A small network was trained on made-up records. Each row is its average activation on records with the value named, seen along a few directions.
Related values have similar rows: they may be neighbours, one step apart, or belong to one group.
In the rows, 500 means zero.
Strong random noise was added to every row along 3 fixed directions; ignore it. To show where, here is one row again and again, with new noise each time:
[448 585 491 495 510 543 447 530 495 554 407 441 546 446 506 492 510 491]
[519 406 586 543 537 533 465 529 523 477 453 403 361 509 402 451 519 397]
[455 521 517 500 489 550 464 542 520 522 439 433 498 495 507 495 498 435]
[494 267 631 554 470 582 502 531 560 403 549 425 281 615 438 460 487 267]
[610 272 654 491 436 461 539 706 711 407 472 255 251 736 445 526 445 210]


Field C:
c10: [736 442 494 386 619 179 639 772 715 614 375 289 345 525 302 629 491 531]
c7: [606 427 665 685 684 616 445 316 436 484 426 495 256 371 227 374 586 404]
c9: [606 537 476 433 387 308 536 665 664 508 540 417 698 607 612 548 429 575]
c2: [508 730 510 504 371 461 527 554 563 558 498 515 568 540 606 545 474 562]
c13: [466 605 340 432 468 545 538 594 495 593 474 451 756 637 705 573 470 622]
c11: [531 313 523 629 644 568 544 232 373 450 545 534 382 440 298 452 581 567]
c1: [362 487 302 429 443 612 550 467 455 510 577 568 682 629 740 570 458 490]
c14: [581 816 398 348 451 488 404 660 626 578 365 376 594 450 607 644 490 523]
c6: [420 833 366 477 485 573 423 470 434 630 351 507 742 338 590 535 505 616]
c15: [439 836 459 546 389 481 469 477 525 619 453 582 717 455 635 521 460 641]
c12: [409 358 652 541 458 590 459 411 404 252 644 589 241 582 492 413 489 456]
c8: [501 497 443 417 454 379 443 444 365 402 483 696 620 521 517 420 506 575]
c5: [460 356 493 391 440 452 656 587 581 489 604 510 468 608 558 569 380 351]
c3: [433 539 384 402 481 411 600 600 575 588 504 499 644 466 695 629 462 536]
c4: [821 278 667 574 710 229 451 504 466 423 518 429 300 374 118 372 637 643]
C is arranged as 5 separate groups.
List the group mates of c5, in the order listed. -> c10, c3
List the group mates of c4, in the order listed. -> c9, c8
List the group mates of c1, in the order listed. -> c13, c11
List the group mates of c14, in the order listed. -> c7, c6

Field B:
b13: [643 470 273  85 506 130 869 913 691 700 386 253 543 697 646 663 442 444]
b9: [486 333 393 322 719 525 675 535 510 435 635 470 284 613 545 583 578 437]
b15: [281 695 525 380 351 562 266 464 274 519 703 902 654 225 675 398 416 604]
b10: [659 657 736 608 423 458 457 555 577 757 188 190 178 556 450 366 551 460]
b4: [511 372 438 351 502 636 423 699 673 427 483 208 566 645 530 577 465 234]
b5: [640 578 431 719 897 447 325 387 447 663 126 434 415 188 285 214 636 590]
b11: [448 673 555 517 502 280 364 509 434 479 451 523 572  83 341 375 657 837]
b14: [551 812 556 277 298 604 474 709 682 582 287 234 562 745 681 500 289 344]
b1: [619 554 763 747 672 586 404 197 369 327 420 440  65 357  41 428 576 684]
b2: [573 565 447 365 277 163 556 701 703 445 503 256 734 871 690 631 337 516]
b7: [460 575 542 447 384 682 487 616 581 294 536 866 629 373 532 641 485 537]
b3: [434 188 380 675 582 747 684 346 407 570 789 663 383 611 479 638 593 459]
b6: [367 225 583 623 470 476 611 279 314 217 835 910 688 618 458 433 496 410]
b8: [529 330 555 825 571 482 439 248 250 472 605 685 567 378 301 364 641 818]
b12: [440 354 431 671 554 668 411 243 500 590 503 432 430 407 544 547 442 206]
B is arranged as 5 separate groups.
List the group mates of b13, in the order listed. -> b9, b3
List the group mates of b2, in the order listed. -> b6, b8
List the group mates of b11, in the order listed. -> b15, b7
List the group mates of b12, in the order listed. -> b4, b5
